Each row below holds a small network's activations on one input, seen along a few directions.
Each table varies a few parts of the input and shows all the possible inputs, shuffled.
A made-up example of a description, with smaller parts first: one of 4 places along a line, together with either a single point or one of 11 places along a line or (one of 3 separate values, together with one of 5 places around a ring).
Shared parts are said once, and a part with two or three values counts as separate values.

Other details of the inputs vary at random and push rows far along two fixed directions, the same in every table; ignore that.

A family of inputs:
R1: [ 3.23  0.37 -2.18  7.74  1.59 -1.37  7.03  0.35 -2.06  1.18 -4.92]
R2: [ 0.71  1.55  0.09 -0.94  1.10  5.38 -1.38  0.31  2.19 -3.09  2.48]
R3: [ 5.29 -1.81  0.85  5.63  1.90 -1.12  7.80  2.30 -4.26  3.32 -4.52]
R4: [ 0.50 -1.40  0.09  0.26 -2.93  4.69 -3.43  1.90  1.71 -3.59  3.92]
R5: [ 1.75 -0.52 -0.08 -0.87 -0.91  4.82 -2.79 -2.00  1.85 -2.39  4.04]
R6: [-1.54  1.46  0.31 -7.74  1.35 -6.84 -2.07  2.98  1.04  6.45 -1.23]
R7: [-1.48 -3.09  2.01  0.75  1.87  6.49 -1.43 -0.50  0.72 -2.72  0.42]
R8: [-3.33 -1.77 -1.46 -2.76  0.01 -5.63 -2.63 -1.09 -0.01  4.48 -3.30]
R9: [ 5.08  1.75 -3.35  6.91 -3.18  0.01  5.82 -0.27 -1.69  4.42 -2.03]
R10: [-1.39  3.68 -2.44 -5.08  0.26 -8.51 -3.22 -0.73  2.22  3.97 -1.23]
R11: [-4.98  0.32 -0.40 -5.58 -0.18 -6.94 -2.63 -3.80 -1.25  2.46 -1.38]
R12: [-3.34 -0.33  3.18 -0.87  2.72  5.80 -1.35 -2.41 -0.56 -5.39  3.02]
R13: [ 0.27 -4.35  0.50  0.63  1.00  4.69 -1.99 -2.61  0.32 -3.71  1.85]
R14: [-2.42 -2.07  2.73 -1.48 -0.19  6.06 -1.50 -3.83 -1.09 -3.82  2.79]
R15: [-3.16  3.29 -1.82 -4.55 -1.12 -7.38 -3.65  3.68  2.89  1.37 -1.48]
R16: [-1.90 -0.65  1.79 -1.07  2.17  4.33 -1.09 -3.54 -1.10 -5.58  3.72]
R17: [-6.69  1.49  1.64 -4.85  0.89 -5.68 -2.37 -2.06 -0.33  3.52 -2.44]
R18: [ 0.09  0.45  0.45 -0.72 -0.28  6.46 -1.65  0.29  1.83 -1.16  2.30]
R19: [-2.54  0.78  0.33 -7.24 -0.31 -7.72 -2.21  5.21  1.82  4.36 -0.76]
R20: [ 1.50  0.11  0.77  0.34 -1.50  3.44 -2.80  1.28  2.74 -5.77  4.05]
R21: [ 4.32 -0.09  2.09  5.41  1.23 -1.04  8.38  1.12 -6.10  3.56 -3.43]
R22: [ 5.84  1.43 -3.01  8.08 -4.74 -2.71  5.07  1.52 -0.82  1.23 -1.25]
R23: [-0.38 -0.23  0.55  0.32 -2.04  5.37 -2.61  3.12  2.21 -3.75  3.06]
R24: [ 4.56 -0.37 -2.64  7.67  1.30 -2.59  6.71 -1.24 -2.25  0.66 -3.66]
Each input here is: one of 4 places along a line, together with either a single point or one of 5 places around a ring.
Changing only the place on the line of 4 turns R3 into R6. The same change can be made to R13. Which row results?
> R5
A walk changes only the place on the line of 4. It starts at R17 and steps to R7. List the rest of the walk in order.
> R18, R23
A walk changes only the place on the ring of 5. It starts at R4 and steps to R22. List the rest of the walk in order.
> R20, R15, R23

A family of inputs:
R25: [ 0.40  2.21 -0.90  2.04 -0.73  1.14  2.19 -2.23 -0.20 -0.15  0.59]
R26: [-2.57 -0.24 -1.11 -2.46 -0.48 -2.63 -4.00  0.24  2.09  0.61 -0.61]
R27: [ 0.28 -1.93  3.20  0.58  1.21  8.66  0.67  0.34 -0.14 -4.79  2.63]
R28: [-1.92  1.46 -1.14 -2.55 -0.73 -1.18 -2.65 -2.61  0.76  1.61  0.14]
R29: [ 2.71  0.91 -0.69  4.61 -2.63  1.27  3.23  1.55 -0.48 -1.28  0.16]
R30: [ 0.17 -0.68 -0.82  1.16 -0.15 -2.27  3.28  0.53 -1.38  3.89 -2.72]
R31: [-0.53 -1.00  1.61 -0.97  2.12  5.47 -2.65  0.65  1.71 -4.85  2.87]
R32: [-0.17 -0.25 -0.48  1.77 -0.19 -2.44  2.59 -0.17 -2.38  3.75 -2.69]
R33: [ 1.42 -1.37  1.34  2.48  1.15  3.98  2.08 -1.77 -0.60 -4.63  1.92]
R34: [-2.07 -1.74  0.45 -3.72  1.94  1.53 -4.94 -0.08  2.22 -1.59  1.50]
R35: [ 2.08 -0.54  1.93  3.91  0.89  4.05  2.76 -1.10 -2.01 -2.78  0.53]
R36: [ 1.14 -0.61 -1.84  1.65 -0.02 -4.03  2.43 -1.73 -1.92  1.62 -2.32]
R37: [ 0.08  0.09 -0.01 -2.58 -1.49 -2.67 -2.19  1.31  1.47  2.09  0.89]
R38: [-1.33 -1.28  0.49 -1.61  0.97 -1.30 -1.60 -1.33 -1.01  0.61 -0.20]
R39: [-0.31  1.16  0.62  1.77 -0.02 -2.87  2.99  0.23 -2.18  2.74 -2.87]
R40: [ 1.91  0.81 -1.37  5.32 -0.99  1.26  3.28  0.96 -0.15 -1.69 -0.64]
R41: [ 2.39  2.20 -1.34  0.56  0.50 -2.85  2.75  1.84 -0.80  2.55 -2.07]
R42: [-0.63  1.43 -0.33 -3.34 -0.59 -2.32 -1.84  1.91  0.60  0.88  1.47]
R43: [-0.41 -0.13  0.18 -3.99  0.96 -1.67 -2.81  0.88  1.88  1.84  0.12]
R44: [-2.65 -0.50  0.19 -4.62 -1.74 -1.13 -5.57  0.56  2.53 -0.41  1.30]
Changing only one part turns R37 into R42. The same change can be made to R36. Which row results?
> R33
What do these inputs look like to the network?
> one of 2 separate values, together with either a single point or one of 4 places along a line or one of 5 places around a ring
Which other rows does R30 become when the place on the line of 4 takes its other values? List them by row number.
> R32, R36, R38
